Each row below holds a small network's activations on one input, seen along a few directions.
Each table varies a few parts of the input and shows all the possible inputs, shuffled.
Descriptions start from the smaller parts, as in this example, which fits no table here: one of 8 places around a ring, together with either a single point or one of 9 places around a ring or (one of 2 separate values, together with one of 6 places along a line).
Shared parts are said once, and a part with two or three values counts as separate values.
(in the rows, 128 means zero)

Other details of the inputs vary at random and push rows far along three fixed directions, the same in every table; ignore that.

Table:
r1: [ 87 165 156 186  80 136 172  96 105  94 105 104]
r2: [175 131  99  85 195 137 101 134 146 104 114 140]
r3: [116 135 175 125 121 114  99 147 111 150 134 117]
r4: [168 110  80 123 163 121 111 128 135 123 111 138]
r5: [139  99 108 107 175 117 100 140 159 118 146 153]
r6: [ 86 120 166 152  47 144 191 104  87 128  94 123]
r7: [116 103  91 167  93 147 174 101 151  83  88 148]
r8: [160 118 130  91 181 136 121 142 115 120 116 138]
r9: [152 139 101 121 117 143 150 121 126  96  88 145]
r10: [ 95 103 188 138  90 135 194 118  53 146 121 114]
r11: [ 88 167 141 196  74 129 110  95 130  93 135  82]
r12: [ 91 153 106 164  99  94 121 122 144  97 145  86]
r13: [ 99 168 114 171  80 118 121 104 121  91 136  75]
r14: [ 87 181 135 168  95 111  73 113 149 112 139  75]
r15: [143  89 136  89 183 102 101 162 129 148 149 139]
r16: [ 92 160 135 159 108  82  98 146 136 127 164 100]
r17: [109 143 174 120 104 124 188 132  65 135 122 124]
r18: [106 136 180 146  93 133 193 121  82 138  82 129]
r19: [136  92  85 142 136 135 155 130 160 103  73 153]
r20: [158 128  46 136 130 127 106 102 163  97 103 125]
r21: [119 120 116 125 108 105 131 144 134 124 134 142]
r22: [ 94 151 159 105 127  89  78 127 114 166 190 105]
r23: [134  89 110 150 112 149 199 104 104 137  62 166]
r24: [ 66 135 139 150  80 100 140 111 123 114 156  89]
r25: [137 129 198 104 145 122 116 182 167 207 222 110]
r26: [134  95 105 142 124 120 171 133 123 110 104 133]
r27: [118 162  68 152 145 158 103 146 210 133 168  73]
r28: [108 145 183  86 112  99  90 163  95 173 173 130]
r29: [157  73 121  60 177 117 100 177 152 155 120 188]
r30: [134 186 125 176 102 135  99 107 197 151 191  61]
r31: [114 123 186  99 105 137 172 135  85 152 102 151]
r32: [178 107  85 123 174 150  76 123 162  93 110 135]
r33: [ 92 151 128 152 128  96  80 132 167 114 165 117]
r34: [140 107  94 150 107 135 186 100 101 119  88 138]
r35: [101 153 119 160  87 138 106  98 146  93 127 109]
r36: [ 86 150 153 136 105  79 112 150 120 148 168 117]
r37: [153  98 122  79 175 124  87 133 136 153 154 165]
r38: [133 168 173  79 154  97  85 165 105 164 169 141]
r39: [199 126 104 135 140 184 128 136 204 132 141 112]
r40: [ 99  86 156 159 104 127 195 122  96 124 119 142]
r41: [ 96 158 101 177 115  97  85 119 177  95 130  87]
r42: [ 66 165 139 195  90  97 102 111 152 103 155  87]
r43: [155  96 117  98 140 164 192 113 104 103  74 157]
r44: [109  92 204 103 116 139 171 139  58 166 144 158]
r45: [128 135 163 100 150 116  72 150 125 151 161 144]
r46: [153 121 116 116 167 108  73 140 153 154 121 137]
r47: [173 105  83 120 191 133  74 124 160 120 127 150]
r48: [164 126 111  83 148 136 136 137 120 113 102 147]
r49: [139 146 136 110 142 105  71 148 119 133 157 102]
r50: [154  95 173  50 175 184 158 205 105 230 172 154]
r51: [136  94 178 114 139 155 201 126  68 135  98 163]
r52: [159 124  64 133 151 138  76 105 184 102 113 150]
r53: [147 122 131 128 131 140 184 129  87 112  86 134]
r54: [ 94 140 153 124  90 121 119 110 104 125 152  90]
r55: [162 109  57 104 162 114  88 142 178  97 118 138]
r56: [144  86  95 151 125 155 187  87 118 108  81 159]
r57: [ 98 142 171 106 104  90 121 142  86 185 168 137]
r58: [103 161 194 108 121 109 129 140 101 158 134 126]
r59: [146  69 152 118 124 138 213 146  57 179  90 188]
r60: [170 116 105  70 208 173 104 184 163 211 174 143]
r61: [129  75 152 102 112 140 187 127  87 173  85 179]
r62: [147 118  91 153 125 170 193  82 125  65  61 142]
r63: [144  78 124 114 128 161 189 118  90 119  82 149]
r64: [144 110 120 124 155 130 117 123 133 144 119 165]
r65: [110 154  78 198  76 123 162  85 131  95  96 111]
r66: [131 155  95 170 105 125 104 119 133  95 113 102]
r67: [114 104 121 148 104 134 193  93  94 127 104 130]
r68: [ 90 167 143 183 101 105  94 101 129 131 159  99]
r69: [151  83  81 110 159 138 114 126 168 100 114 160]
r70: [166 128  89 102 167 154 106 115 160  84 108 148]
r71: [130 141 146  83 130 103  72 152 118 145 169 115]
r72: [105 153 124 155 127  98  92 103 127 127 158  82]
r73: [147 117  76 142 123 160 111  96 156  72 104 130]
r74: [137 171 161 171  85 171 186 109 157 130 144  81]
r75: [173 135  89 117 176 153 105 121 166  88  87 159]
r76: [117 180 134 125 126 121  73 116 158 101 146 115]
r77: [175 124  68 123 148 142  96 135 152 100  92 145]
r78: [110 158 213  72 150 164 155 186  91 226 200 112]
r79: [103 113 162  89 156  85  99 156 121 160 180 123]
r80: [125 179 139 143 121 109 107 134 120 112 133 104]
Description of these inputs: one of 4 places along a line, together with either one of 2 separate values or (one of 3 separate values, together with one of 6 places around a ring).
Changing only the place on the line of 4 turns r49 into r4. The same change can be made to r11. Which row results?
> r68
Changing only the place on the line of 4 turns r65 into r77. The same change can be made to r60. Which row results?
> r50
Changing only the place on the line of 4 turns r13 into r17. The same change can be made to r14. Which row results?
> r58
Which other rows does r50 become when the choice among 2 separate values takes its other values? List them by row number.
> r39
Which other rows does r43 become when the choice among 3 separate values takes its other values? List them by row number.
> r2, r8
Which other rows does r59 become when the choice among 3 separate values takes its other values? List them by row number.
> r57, r65
Which other rows does r51 become when the place on the ring of 6 takes its other values? List them by row number.
> r1, r8, r18, r53, r80

Table:
r81: [ 86  76 196 100 124 101 166 165  62 184 171 145]
r82: [155 120 123 128 116 148 178 133  89 123  77 148]
r83: [135 138  96 109 181  86  49 157 180 118 168 119]
r84: [ 63 193 163 159  64  97 120 105 102  97 188  44]
r85: [182  95 152 107 129 189 216 146 155 192 126 145]
r86: [145 136 103 129 132  92  57 155 156 136 142 109]
r87: [164  93 114 116 160 149 194 134 100 101  68 147]
r88: [141 115 106  75 187  96  40 157 144 168 179 132]
r89: [ 69 197 177 136  84  98 111 141 105 131 155  77]
r90: [140 121 118 116 150 135 107 134 161 109  91 168]
r91: [ 51 173 132 223  36 131 142  54 133  51 135  68]
r92: [165 104  87 157 147 231 199 143 171 134 109 130]
r93: [ 89 105 191 105 100  96 168 172  78 183 147 155]
r94: [120 139 130 135 158 116 109 113 161  96 125 143]
r95: [164 173 115  81 196  99  26 149 141 153 170 122]
r96: [ 96 114 236 112  76 115 165 136  61 179 136 150]
r97: [156 154  95 145 142 121  51  95 165 105 127 133]
r98: [154  78  95 128 143 164 149  82 144 101  73 163]
r99: [130 137  22 215  80 140 152  70 154  67  76 112]
r100: [154  99 107  84 154 156 162 120  96 133  97 148]
What is each input in this table made of?
> either one of 2 separate values or (one of 3 separate values, together with one of 6 places around a ring)
Which other rows does r82 become when the choice among 3 separate values takes its other values? List them by row number.
> r86, r96
